Each row below holds a small network's activations on one input, seen along a few directions.
Each table varies a few parts of the input and shows all the possible inputs, shuffled.
Descriptions start from the smaller parts, as in this example, which fits no table here: one of 6 places along a line, together with either a single point or one of 11 places along a line or (one of 2 separate values, together with one of 8 places around a ring).
Shared parts are said once, and a part with two or three values counts as separate values.
In the rows, 128 means zero.

Other details of the inputs vary at random and push rows far along two fixed directions, the same in every table; ignore that.

Rows:
R1: [ 94 181 117  96 153 122 138 128 119 140 126 141 145 138 118]
R2: [151 114 130 140 101 185 142 117 176 155 154 182 163 114  97]
R3: [110 169 134 119 129 115 141 133 127 125 114 142 125 138 117]
R4: [100 187 136 102 163  81 133 127  90 116  95 108 113 167 126]
R5: [103 161 112 119 132 157 180 106 134 128 124 153 169 174 107]
R6: [140  70 141 149 128 105  62 124 101 139 138  89 104 109 168]
R7: [140  93 132 132 127  99  30 144 100 137 135 103  86  89 162]
R8: [119 117 133 119 134  97  83 130 104 126 129  99  88  91 167]
R9: [154 117 139 147  86 188 167 109 189 140 148 183 157 112  99]
R10: [107 122 131 129 150  72  66 135  70 125 112  81  96 143 164]
R11: [170  61 130 151  92 198 122 111 161 129 154 146 113  97 131]
R12: [102 210 138 103 158 120 201 105 132 125 105 147 167 184  91]
R13: [178  43 106 161  88 179 135 145 166 111 154 127 123  85 134]
R14: [118 146 115 121 145  85 149 160 110 106 106 101 123 146 122]
R15: [135 128 124 133 133 116 170 146 140 117 125 116 147 134 115]
Each input here is: one of 3 separate values, together with either a single point or one of 4 places along a line.
- Changing only the choice among 3 separate values turns R12 into R4. The same change can be made to R6. Which row results? => R10
- Which other rows does R1 become when the choice among 3 separate values takes its other values? List them by row number. => R2, R7
- Which other rows does R3 become when the choice among 3 separate values takes its other values? List them by row number. => R8, R9

Rows:
R16: [138 113 137 131 120 148 103 120 136 138 140 136 127 112 131]
R17: [137 116 131 135 112 151 114 119 141 142 139 149 124 116 128]
R18: [129 143 132 125 121 156 138 120 141 139 133 157 144 130 115]
R19: [139 117 132 132 117 150 113 119 139 142 139 148 125 113 127]
R20: [132 116 134 136 110 153 113 119 141 136 138 144 132 119 128]
R21: [130 132 122 127 122 145 157 127 142 118 125 139 134 134 116]
R22: [142  92 120 136 119 132 104 137 125 122 137 112 108 105 145]
R23: [123 138 129 129 116 153 138 111 147 139 134 157 142 134 113]
R24: [133  99 135 132 142  72  74 147  97 122 123  77  93 100 166]
R25: [143 110 120 138 115 139 130 140 140 124 133 132 128 120 122]
R26: [131 125 118 134 122 148 148 129 136 127 129 138 141 144 115]
R27: [126 153 116 127 120 153 189 131 158 127 128 162 168 150  90]
R28: [138 102 122 140 119 144 129 129 134 130 137 129 135 128 127]
R29: [139 112 135 130 121 145 104 116 138 141 141 137 123 112 129]
R30: [125 126 134 128 142  99 117 130 104 122 120 101 113 135 143]
R31: [127 122 131 125 139 100 114 132 108 118 124  99 106 117 148]
R32: [154  87 135 146 115 122 104 138 130 122 135 113 106 100 142]
R33: [ 99 182 133 108 146 113 137 124 112 134 115 137 139 150 123]
R34: [144  97 128 142 116 142 120 128 132 122 129 125 118 125 131]
R35: [134 141 123 131 116 151 172 131 155 120 124 154 148 143  98]
R36: [ 85 182 129  96 179  47 126 136  77 115 100  78 116 147 151]
R37: [ 78 217 115  91 169  94 194 128 111 119 103 129 163 179 104]
R38: [120 123 133 126 148  88 105 133  98 124 119  91 113 131 152]
- What do these inputs look like to the network? => either (one of 2 separate values, together with one of 4 places along a line) or (one of 3 separate values, together with one of 5 places around a ring)
- Which other rows does R20 become when the place on the line of 4 takes its other values? List them by row number. => R16, R18, R33

Rows:
R39: [137  63 159 173 103  89  46 132  97 152 126  93 102 121 178]
R40: [ 74 212  95  73 159 132 165 120 106 137 135 143 156 134 138]
R41: [149 103 140 123 113 185 153  73 166 148 159 158 121  95 129]
R42: [125 134 111 110 119  99  74 150 138 113 117 129  77  87 131]
R43: [172 108 155 149 111 132 156 124 184 146 152 149 159 104  88]
R44: [144  50 124 172 100 112 137 143 117  91 127  74  92 118 171]
R45: [126  96 104 142  92 204 105 104 153 136 144 169 137 147 102]
R46: [122  90 160 123 157 102  54  83  96 144 142  75 104 112 171]
R47: [167  33  72 158  75 191 158 146 171  96 147 142 120 130 110]
R48: [109 168 154 126 118  87 135 130 130 111 102 135 105 101 143]
R49: [127 115 123 125 151  53  57 191  99 138 146  81 125  75 160]
R50: [164  53 104 174  78 195  91 131 166 157 149 177 141 136  97]
R51: [124 185 143 120 161 118 148 126  99 142  94 138 156 205  96]
R52: [117 178 147 112 143 174 153 100 114 127 109 147 148 192 100]
R53: [121 212 150  90 156 115 166 138 131 102  93 154 117 142 102]
R54: [131 121 152 130 159  97 114 102 124 166 130 110 151 150 126]
R55: [180  85 142 142  90 231 132 104 155 129 148 177  93 101 128]
R56: [120 137 120 126 143  36  56 178  92 125 112  96  91 121 128]
R57: [ 80 174 151 130 116 147 166  92 123 134 114 149 162 187 120]
R58: [112 189 154 144 114  90 189 144 144 129 110 154 166 159  95]
R59: [149 107 121 130 164  81 119 156  72  79  98  41  73 146 167]
R60: [142 134 107 115 105 171 137 151 182 132 154 159 152  65 122]
R61: [164  34 123 151 146  91 111 121 114 100 136  39  87  87 172]
R62: [ 81 188 104 106 175 105 150 144 104 159 126 140 203 174 113]
R63: [132 157 153  97 144  95 138 108 153 125 123 124 118  89 124]
R64: [ 78 197 139 115 127 126 182  95 109 125 108 154 125 152 136]
R65: [146 192 152 122 144 106 168 156 125 120 104 149 149 166  80]
R66: [105 163  93 110 113 176 152 107 147 128 130 179 116 143 103]
R67: [ 99  95  84 107 171  70 122 175  70  99 122  43 119 107 177]
R68: [145  67 104 146  93 230 107 114 157 149 183 163 177  96 133]
- Changing only one part turns R42 into R48. The same change can be made to R47. Which row results? => R44
- What do these inputs look like to the network? => one of 5 separate values, together with either a single point or one of 5 places around a ring
- Which other rows agree with R49 in the choice among 5 separate values? List them by row number. => R40, R60, R62, R67, R68
- Which other rows does R54 become when the choice among 5 separate values takes its other values? List them by row number. => R39, R50, R51, R62
- Which other rows agree with R51 in the choice among 5 separate values? List them by row number. => R52, R53, R55, R59, R65
